Each row below holds a small network's activations on one input, seen along a few directions.
Each table varies a few parts of the input and shows all the possible inputs, shuffled.
A made-up example of a description, with smaller parts first: values(2) and (point or line(11) or (line(4) and ring(8))).
Shared parts are said once, and a part with two or three values counts as separate values.
(in the rows, 128 means zero)

Other details of the inputs shift rows strongly along two fixed directions, in all tables alike. That doesn't count.

Table:
r1: [133 126 131 134 129 140 126 128 127 129 122 134 127]
r2: [127 130 130 122 126 128 123 129 139 123 124 123 135]
r3: [126 132 134 133 132 141 127 129 128 125 129 136 127]
r4: [127 122 136 124 135 133 140 136 134 128 122 128 125]
r5: [129 126 131 124 129 129 134 139 136 125 118 121 122]
r6: [128 134 127 134 128 132 128 136 140 125 124 127 129]
r7: [127 135 123 127 128 131 129 130 135 123 128 137 138]
r8: [158 131 110 164 118 104 182  97  88 128 197  67 148]
r9: [129 137 129 134 128 138 121 132 129 123 125 129 125]
r10: [128 131 129 126 128 139 125 130 122 128 128 136 134]
r11: [132 129 133 128 129 135 120 133 130 123 124 125 124]
r12: [131 124 133 120 130 136 123 131 122 129 127 132 133]
r13: [135 132 123 129 125 135 121 125 124 125 123 138 132]
r14: [127 131 134 119 125 133 124 128 124 120 121 125 124]
r15: [129 132 133 122 126 133 116 125 128 121 126 126 130]
r16: [ 73 109 134 139 132  38 111 113 118 173 146 161  87]
r17: [125 128 131 119 126 128 130 131 134 122 119 122 129]
r18: [129 127 126 122 130 128 127 131 135 123 126 133 137]
r19: [135 131 126 135 124 136 119 131 129 128 119 128 124]
r20: [130 123 134 116 129 136 131 134 118 129 123 131 126]
r21: [132 134 126 129 121 135 116 123 128 125 120 129 130]
r22: [132 123 128 134 129 135 132 131 138 131 121 131 132]
r23: [ 81 108 132 147 127  49  99 109 111 184 144 164  89]
r24: [122 132 113 109 135 138 126 125 127 123 125 123 116]
r25: [159 123 114 157 121  99 178  99  89 129 195  65 147]
r26: [126 130 131 133 133 136 134 133 138 128 127 134 132]
r27: [125 137 127 128 125 131 124 128 139 123 125 128 136]
r28: [130 128 134 124 128 135 127 136 126 123 121 124 117]
r29: [125 140 130 128 125 136 117 125 128 121 126 131 131]
r30: [129 122 135 127 135 133 132 133 138 127 126 128 132]
r31: [131 130 123 129 120 129 122 126 138 127 118 126 135]
r32: [129 129 130 119 129 134 129 130 120 120 124 134 126]
r33: [120 129 110 109 135 133 132 127 137 125 123 120 121]
r34: [130 125 137 127 134 139 126 130 128 126 128 131 127]
r35: [128 138 126 128 129 136 122 126 125 121 129 140 133]
r36: [128 120 131 116 130 131 138 137 128 130 121 128 132]
r37: [133 122 123 127 124 132 129 132 133 135 120 133 138]
r38: [129 124 138 123 133 139 134 133 124 126 124 131 120]
r39: [131 127 130 128 130 129 126 137 140 125 122 122 129]
r40: [134 127 123 134 124 131 126 134 140 129 117 126 128]
r41: [133 128 120 129 124 130 127 128 135 127 121 135 137]
r42: [130 130 129 122 130 133 121 128 125 121 128 135 132]
Each input here is: values(2) and (point or (line(4) and ring(5))).
The inputs of r26 and r3 match in every part but the values(2) part. If r37 is changed in the same way as r26 into r3, which row does it become? -> r23
The inputs of r8 and r10 match in every part but the values(2) part. If r33 is changed in the same way as r8 into r10, which row does it become? -> r24
Change only the ring(5) part in r21. List by row number the other rows that result. -> r1, r13, r19, r23
Change only the line(4) part in r30. List by row number the other rows that result. -> r4, r22, r26
Start at r13 and move only the line(4) part, one step at a time. The first step leads to r35. Which rows follow, in order? -> r42, r32
Change only the values(2) part in r41. List by row number the other rows that result. -> r13

Table:
r43: [151 117 117 155 131  85 200  93  72 132 213  50 121]
r44: [171 139 112 185 113 110 173  88  83 124 202  65 150]
r45: [168 133 123  81 136 214 157 160 146  81  90  99 156]
r46: [ 76 127 137 100 132 127  51 152 175 149  59 219 112]
r47: [142 130 118 160 118 103 141 103 103 137 168 111 140]
r48: [ 70 106 155  86 147 124  82 175 186 152  52 207 100]
r49: [187 152 127 123 120 224 137 144 133  77 103 111 173]
r50: [ 68 108 147  77 146 125  77 170 183 150  48 204  94]
r51: [151 122 108 164 123  74 197  94  92 132 207  43 130]
r52: [ 56 100 134 135 142  14 118 106 109 187 164 146  61]
r53: [ 77 132 147 103 130 130  45 150 167 143  63 214 107]
r54: [ 69 119 131 172 121  14  87  91 104 188 167 160  73]
r55: [161 116 117 155 125  99 199 103  88 128 195  52 135]
r56: [183 154 123 115 121 224 140 143 134  76 104 116 180]
r57: [149 150 120 116 121 182 116 135 139  98 104 135 155]
r58: [186 153 129 118 120 224 134 142 133  74 105 110 179]
r59: [171 127 131  86 136 217 162 163 142  84  93 102 158]
r60: [ 67 118 128 174 123  14  90  91 113 192 167 161  80]
The inputs of r53 and r58 match in every part but one. If r45 is changed in the same way as r53 into r58, which row does it become? -> r59
Describe the family of inputs behind these rows. -> values(2) and (line(4) or ring(5))
Start at r44 and move only the ring(5) part, one step at a time. The first step leads to r47. Which rows follow, in order? -> r56, r58, r49
